Each row has a name. Each question is about the rows just above it.

[121 128 162  38]  N
[129 129 135 133]  F
[121 128 127 103]  L
What is the next entry after [129 135]? | [133]
Whose row is [121 128 127 103]? | L

[119 173 188 126 155] = Q
[111 106 136 131 192] = W
[131 111 106 134 248] = M
[132  66  79 125 156] = T
[106 133  85 122 214] = D
[122 167 157 127 132] = H
[131 111 106 134 144] = J
Where do [131 111 106 134 248] appear? | M
Where do [131 111 106 134 144] appear? | J
The next entry after [132  66]: | [79]
What is the next entry after [106 133]? | [85]

[207 103  86 115 120 122 121 117 122 124 117 125 125  77 216 100 190 186
 213  55  95 208  75  60 184] = X
[117 122 116 115 122 120 122 117 117 121 124 125 121 124 124  80 127 164
 142  91  96 146  89  89 129] = Y
[120 113 116 115 122 120 122 117 117 121 124 125 121 124 124 123 127 123
 142  91  96 146  89  89 129] = K
[171  88  80 115  28 184  87 138 109  48 137 183 115  67 182  80 127 123
 120 125 125 116 113 118 121] = U
Whose row is [120 113 116 115 122 120 122 117 117 121 124 125 121 124 124 123 127 123
 142  91  96 146  89  89 129]? | K
The next entry after [115 120 122]: | [121]
Where do [117 122 116 115 122 120 122 117 117 121 124 125 121 124 124  80 127 164
 142  91  96 146  89  89 129] appear? | Y
The next entry after [ 80 127 123 120 125 125 116 113]: | [118]

[184 118 113  93  83 121 108  87 161  95 137  94 165 101  41 144 116 193
 158 141 121  97 175 157 164 166 120 112 135] -> C
[166 125 129 129 106 107  91  76 186 154 144 121 114 164  32 115 131 128
 122 171 132 174  86 126 145  71  45 131 162] -> B
[166 125 129 129 106 107  91  76 192 154 144 121 114 164  32 133 116 169
 132 158 114 145 135 159 160 113  55 130 167] -> G
[148 142  96 121 156 128 149 152 137 167 111 132 126 152  63  69 133 169
 109 165 109 139 100 124 203  99  38 157  93] -> R
[166 125 129 129 106 107  91  76 186 154 144 121 114 164  32 133 116 169
 132 158 114 145 135 159 160 113  55 130 167] -> P
Whose row is [166 125 129 129 106 107  91  76 186 154 144 121 114 164  32 115 131 128
 122 171 132 174  86 126 145  71  45 131 162]? | B
Give the next entry after [126 152  63  69 133 169 109]. | [165]
Whose row is [166 125 129 129 106 107  91  76 192 154 144 121 114 164  32 133 116 169
 132 158 114 145 135 159 160 113  55 130 167]? | G

[104  64  65 190  76] : lolu
[157  80  56 104  98] : retug
[133  39  57 146 130] : bam
[132  50  30  96 163] : nimop
[ 94  52  58 183  81] : Konun
[126  60  54 157 115] : kesa
[ 61  54 157 177  94] : darur
[137  99   6 119 116] : Gumu
[143  59  29 105 134] : Dom
[116  70  53 162  97] : Funid
[140  50  30  96 163] : gug
[113  67  80 201  84] : vazi
What is the next entry after [ 53 162]? | [97]
The next entry after [113  67  80]: | [201]
The next entry after [ 60  54 157]: | [115]
What is the next entry after [ 58 183]? | [81]

[129 121 107 125 217 126 129] = A
[123  94  92 125 120 116 132] = E
[214 126 121 125 120 116 132] = S
What is the next entry after [121 107 125]? | [217]
What is the next entry after [121 125 120]? | [116]
Give the next entry after [ 94  92 125]. | [120]
The next entry after [214 126 121]: | [125]
Give the next entry after [121 107]. | [125]
What is the next entry after [123  94  92 125 120]? | [116]
The next entry after [217 126]: | [129]

[137 136 150 131 137  96] : Selek
[101 119 151 130 111 144] : nebog
[150 131 135 101   8 132] : nalus
The next entry after [137 136 150]: | [131]
The next entry after [136 150 131 137]: | [96]
What is the next entry after [150 131 137]? | [96]
What is the next entry after [136 150 131]? | [137]

[  8  33  28 184 221  61 197 223 248] = Ref
[ 42  48 168  37  61 223 221 197 122] = kuzo
[220  61 197 240 172 220  20 201 193] = Fibi
Give the next entry after [ 61 223 221 197]. | [122]
What is the next entry after [37 61]? | [223]
Give the next entry after [221  61 197]. | [223]
What is the next entry after [ 28 184]? | [221]
Give the next entry after [220  61]. | [197]
What is the next entry after [223 221 197]? | [122]
What is the next entry after [ 42  48 168  37  61]? | [223]

